These are the activations of a small neural network, seen along a few directions. Each row is one input.
In each table, some parts of the input vary, and every possible input appears once, in random order.
Descriptions start from the smaller parts, as in this example, which fits no table here: one of 5 places around a ring, together with either a single point or (one of 2 separate values, together with one of 4 places along a line) or one of 11 places around a ring.
Shared parts are said once, and a part with two or three values counts as separate values.

Table:
row 1: -23  -8  -20  -19  5  -25  3  -37  -2  -8  22  -36
row 2: -16  -7  38  -39  23  19  -2  10  0  -5  5  -24
row 3: 6  6  -29  6  -17  -3  6  39  12  39  -49  11
row 4: -25  7  21  -13  -41  -6  9  -2  21  16  1  -35
row 5: 4  11  -32  2  1  -12  -2  -1  16  -38  41  0
row 6: 9  2  -75  0  28  -10  -3  10  -9  20  -20  -4
row 7: 2  -28  -6  3  13  -19  0  -84  19  20  1  10
row 8: -9  -27  23  -3  -49  13  -9  -50  27  37  -8  17
row 9: 24  2  -36  22  -2  -22  26  14  -40  -41  29  -5
row 10: 9  17  21  7  -40  -12  -9  25  43  -18  13  3
row 11: -15  30  31  -6  30  18  -18  17  1  -29  17  15
row 12: -6  11  -20  -3  42  38  -24  34  -24  23  -46  13
row 13: 25  15  18  38  -47  -20  19  32  -25  -19  -9  -1
row 14: 15  -4  25  13  25  10  20  43  -46  -36  -1  12
row 15: 1  -27  41  -7  28  30  -17  -48  5  40  3  23
What is each input in this table made of?
> one of 3 separate values, together with either a single point or one of 4 places along a line
The inputs of row 14 and row 13 match in every part but the choice among 3 separate values. If row 12 is changed in the same way as row 14 into row 13, which row does it become?
> row 3
Change only the choice among 3 separate values in row 8. List by row number the other rows that result.
> row 7, row 15

Table:
row 16: -28  -22  25  -30  29  35  -19  -32  14  50  -9  -6
row 17: 15  6  43  13  17  1  17  52  -35  -98  93  -1
row 18: -7  -19  48  -2  11  21  -6  -41  15  43  -33  28
row 19: 36  32  1  27  -49  -16  11  59  -12  -26  1  -11
row 20: -10  -43  -8  -10  40  9  -9  -74  -4  40  -8  -7
row 21: 14  19  -63  26  -10  -38  10  29  -23  -42  12  -20
row 22: 12  26  -28  -9  4  10  -7  71  -8  -25  7  5
row 23: 0  40  -23  -3  -19  -13  7  66  2  -30  11  -16
row 24: -18  -19  -20  -10  -13  -11  13  -90  31  12  -3  -4
row 25: -38  6  16  -34  -31  10  -13  -48  29  28  6  -2
row 26: -35  -8  30  -36  20  19  -22  -37  20  41  -16  17
row 27: 29  24  13  23  23  9  4  68  -28  -13  -25  21
row 28: -5  -32  -23  -4  8  2  -13  -76  26  24  7  8
row 29: 23  10  -65  22  14  -15  -6  39  -21  -36  9  -1
row 30: -18  -30  -20  -6  -29  -20  6  -84  32  17  6  -18
row 31: 20  -3  -50  18  51  -11  8  33  -59  -18  -7  -10
row 32: -11  -11  38  10  -60  6  -3  -51  26  34  -10  3
row 33: -34  -21  18  -37  -8  15  -15  -38  38  32  -8  14
row 34: -1  -9  39  2  -18  19  -12  -46  24  37  -20  21
row 35: 0  -22  48  -7  18  34  -12  -36  5  48  -30  6
row 36: 27  26  4  38  -12  -5  16  66  -14  -13  -8  15
row 37: -3  -32  -10  -16  38  -5  -2  -77  17  24  -16  8
row 38: -28  -27  90  -15  6  5  6  -69  12  -32  79  1
row 39: 32  17  7  25  26  21  1  74  -46  -12  -22  6
row 40: 9  28  -13  -14  29  1  -5  69  -27  -13  -3  11
row 41: 22  13  -47  19  50  -23  -4  32  -37  -30  -6  2
row 42: 2  14  -14  -14  40  14  7  74  -28  -8  -6  -10
row 43: -34  -21  14  -30  -43  -4  -6  -44  45  38  7  -16
row 44: 8  19  -28  -10  -36  -20  5  71  5  -33  15  -30
row 45: 19  34  2  28  -33  -9  13  61  -19  -32  -17  6
row 46: -16  -11  36  8  -40  11  10  -51  33  30  -21  12
row 47: 17  14  -60  28  -23  -49  18  29  -11  -36  15  -31
The inputs of row 31 and row 20 match in every part but one. If row 42 is changed in the same way as row 31 into row 20, which row does it become?
> row 16
What is each input in this table made of?
> one of 2 separate values, together with either a single point or (one of 3 separate values, together with one of 5 places along a line)
Change only the choice among 3 separate values in row 23. List by row number the other rows that result.
> row 21, row 45
Change only the choice among 2 separate values in row 25. List by row number the other rows that result.
> row 23
